Each row below holds a small network's activations on one record, seen along a few directions.
Each row is followed by the record's values for the fields Fud, Kefe, Lub, Mitof, Bog, Vem.
A field that a record lacks is left out.
The largest differences between rows may come from other fields.
In the rows, zero is written as 500.
Strong random noise was added to every row along 2 fixed directions; ignore it. To show where, here is one row again and again, with new noise each time:
[469 575 511 463 469 608 442 376 327 540 519 287 624 585 521 583 226]
[465 383 412 522 571 566 541 568 552 489 459 570 364 529 568 504 688]
[521 534 508 456 522 600 505 495 385 529 461 480 487 576 537 519 433]
[704 626 617 360 583 623 605 678 315 552 332 808 325 611 537 393 595]

[389 210 289 638 512 664 516 484 723 260 412 407 477 360 452 531 464] => Fud=c3, Kefe=m1, Lub=z1, Mitof=e2
[318 443 238 626 423 560 437 353 708 338 607 146 797 456 454 686 246] => Fud=c2, Kefe=m1, Lub=z2
[542 605 548 421 554 453 563 628 454 612 495 663 378 591 579 452 724] => Fud=c3, Kefe=m2, Lub=z5, Bog=n1, Vem=f4
[786 757 751 257 565 668 617 687 141 644 290 840 341 680 547 354 502] => Fud=c4, Kefe=m2, Lub=z1, Mitof=e2
[657 655 415 417 547 561 591 686 490 461 433 719 492 632 469 508 521] => Fud=c4, Kefe=m2, Lub=z2
[352 292 306 647 466 605 438 367 682 317 563 240 637 418 465 591 381] => Fud=c1, Kefe=m1, Lub=z1, Mitof=e2
[587 533 327 490 571 501 590 702 632 434 469 743 441 583 491 531 689] => Fud=c4, Kefe=m2, Lub=z2
[593 586 356 523 521 447 525 587 623 405 544 639 596 545 446 570 528] => Fud=c4, Kefe=m2, Lub=z2
[420 601 261 449 450 662 454 463 449 466 606 148 712 752 456 657 165] => Fud=c4, Kefe=m1, Lub=z2
[600 439 496 559 515 545 545 523 594 342 370 705 519 343 454 492 487] => Fud=c2, Kefe=m2, Lub=z1, Mitof=e2
[568 400 635 552 508 456 506 462 498 416 394 667 424 290 465 413 491] => Fud=c3, Kefe=m2, Lub=z1, Mitof=e1
[401 220 542 594 502 519 477 416 552 445 422 456 356 323 501 435 548] => Fud=c4, Kefe=m2, Lub=z1, Mitof=e1
[646 692 419 442 490 527 523 575 469 426 481 598 645 591 413 570 298] => Fud=c4, Kefe=m2, Lub=z2
[494 369 400 543 497 697 532 505 582 317 392 464 515 440 452 488 394] => Fud=c2, Kefe=m1, Lub=z1, Mitof=e2
[433 471 285 595 509 439 499 502 699 387 587 478 615 477 495 622 532] => Fud=c3, Kefe=m2, Lub=z2
[448 506 312 607 443 486 466 411 684 329 566 362 770 418 417 650 275] => Fud=c2, Kefe=m2, Lub=z2
[377 562 527 492 455 389 413 377 425 663 670 263 587 588 563 573 478] => Fud=c4, Kefe=m2, Lub=z5, Bog=n1, Vem=f2
[541 559 714 399 498 426 503 531 317 687 463 569 339 529 521 394 559] => Fud=c4, Kefe=m2, Lub=z5, Bog=n1, Vem=f3
[649 631 373 406 521 662 593 690 499 398 410 617 526 653 411 490 390] => Fud=c4, Kefe=m1, Lub=z2
[419 717 539 415 417 512 389 365 314 678 705 115 725 718 535 587 266] => Fud=c1, Kefe=m1, Lub=z5, Bog=n1, Vem=f4
[529 452 524 612 447 444 412 329 555 349 524 452 684 309 405 554 273] => Fud=c1, Kefe=m2, Lub=z1, Mitof=e1
[512 582 617 444 507 413 510 525 427 641 529 556 433 546 560 448 646] => Fud=c1, Kefe=m2, Lub=z5, Bog=n1, Vem=f2
[678 651 630 397 517 599 540 540 295 506 371 661 492 545 486 451 355] => Fud=c4, Kefe=m2, Lub=z1, Mitof=e2
[542 539 614 434 546 433 563 617 466 630 474 680 317 545 573 389 796] => Fud=c1, Kefe=m2, Lub=z5, Bog=n1, Vem=f2
[647 569 389 528 544 438 570 651 671 369 473 800 531 478 443 516 633] => Fud=c1, Kefe=m2, Lub=z2
[501 542 477 448 521 534 514 562 460 547 570 445 448 649 515 459 564] => Fud=c1, Kefe=m1, Lub=z5, Bog=n2
[444 230 531 626 533 418 486 461 636 442 467 602 341 301 516 432 731] => Fud=c4, Kefe=m2, Lub=z1, Mitof=e1
[525 586 333 549 508 385 470 524 628 464 628 550 649 562 483 641 543] => Fud=c4, Kefe=m2, Lub=z2
[410 372 634 493 504 444 476 447 417 639 485 460 324 464 567 426 633] => Fud=c4, Kefe=m2, Lub=z5, Bog=n1, Vem=f1
[404 499 251 551 469 584 469 471 639 401 629 247 696 612 467 627 379] => Fud=c1, Kefe=m1, Lub=z2
[515 426 240 561 556 500 569 661 744 352 490 657 472 518 461 560 661] => Fud=c4, Kefe=m2, Lub=z2
[492 519 504 537 494 447 505 480 564 480 543 495 544 457 501 488 543] => Fud=c2, Kefe=m1, Lub=z5, Bog=n2
[433 467 277 572 493 505 512 514 680 382 529 454 623 483 473 629 450] => Fud=c3, Kefe=m2, Lub=z2
[643 590 406 472 557 489 599 701 597 431 411 825 470 518 472 519 622] => Fud=c3, Kefe=m2, Lub=z2
[578 637 376 521 484 431 477 507 570 420 585 539 696 551 433 615 389] => Fud=c4, Kefe=m2, Lub=z2
[378 414 176 600 528 454 473 530 744 422 692 379 582 618 514 645 653] => Fud=c4, Kefe=m1, Lub=z2
[498 619 552 471 504 400 476 484 446 626 605 493 537 579 570 521 604] => Fud=c1, Kefe=m2, Lub=z5, Bog=n1, Vem=f4
[498 640 363 406 460 716 526 532 411 411 456 315 654 640 439 571 115] => Fud=c3, Kefe=m1, Lub=z2
[733 575 722 319 513 747 561 597 174 479 254 646 341 566 404 308 230] => Fud=c4, Kefe=m1, Lub=z1, Mitof=e1

Which values does each new row have?
[467 377 514 632 433 471 407 298 571 345 501 377 662 276 409 550 251] => Fud=c1, Kefe=m2, Lub=z1, Mitof=e1
[467 523 599 417 511 505 545 557 408 635 449 520 360 548 566 428 610] => Fud=c3, Kefe=m2, Lub=z5, Bog=n1, Vem=f2
[435 603 477 427 504 465 480 530 418 682 590 399 489 677 574 562 570] => Fud=c4, Kefe=m2, Lub=z5, Bog=n1, Vem=f4
[544 549 378 515 497 575 562 573 636 370 454 562 604 489 458 531 468] => Fud=c2, Kefe=m1, Lub=z2
[393 396 347 593 523 454 451 438 610 496 622 413 554 523 562 618 615] => Fud=c4, Kefe=m2, Lub=z1, Mitof=e2
[446 381 526 529 558 411 550 578 602 567 494 636 290 462 590 413 890] => Fud=c1, Kefe=m2, Lub=z5, Bog=n1, Vem=f2
[526 518 284 543 514 466 511 578 660 392 538 577 595 537 445 617 499] => Fud=c4, Kefe=m2, Lub=z2
[599 617 559 523 455 496 436 369 427 417 517 481 718 437 436 561 224] => Fud=c1, Kefe=m2, Lub=z1, Mitof=e2
[505 284 491 633 506 474 495 457 671 326 425 605 456 262 438 457 555] => Fud=c1, Kefe=m2, Lub=z1, Mitof=e1
[394 660 586 399 434 561 416 340 228 705 598 124 632 681 563 579 217] => Fud=c4, Kefe=m2, Lub=z5, Bog=n1, Vem=f4
[570 717 411 341 460 768 548 571 321 439 409 356 645 700 423 543  56] => Fud=c3, Kefe=m1, Lub=z2
[585 504 346 561 576 401 571 666 734 406 532 791 467 499 503 519 820] => Fud=c1, Kefe=m2, Lub=z2
[222 151 345 643 549 408 518 512 782 515 540 440 280 385 616 508 931] => Fud=c3, Kefe=m2, Lub=z5, Bog=n1, Vem=f2
[505 391 415 555 522 607 524 509 579 346 428 529 485 432 474 497 469] => Fud=c3, Kefe=m1, Lub=z1, Mitof=e2
[643 623 556 297 569 656 622 748 299 599 377 669 254 751 507 354 584] => Fud=c4, Kefe=m1, Lub=z5, Bog=n2
[467 320 539 605 493 458 457 400 567 420 480 493 466 324 468 469 504] => Fud=c4, Kefe=m2, Lub=z1, Mitof=e1
[454 588 316 563 462 426 429 415 593 450 667 344 756 566 471 682 359] => Fud=c4, Kefe=m2, Lub=z2
[368 599 587 430 421 514 432 359 321 660 565 172 602 574 536 550 257] => Fud=c3, Kefe=m2, Lub=z5, Bog=n1, Vem=f2
[701 575 394 443 588 558 653 792 611 371 377 896 381 563 450 424 694] => Fud=c3, Kefe=m1, Lub=z2
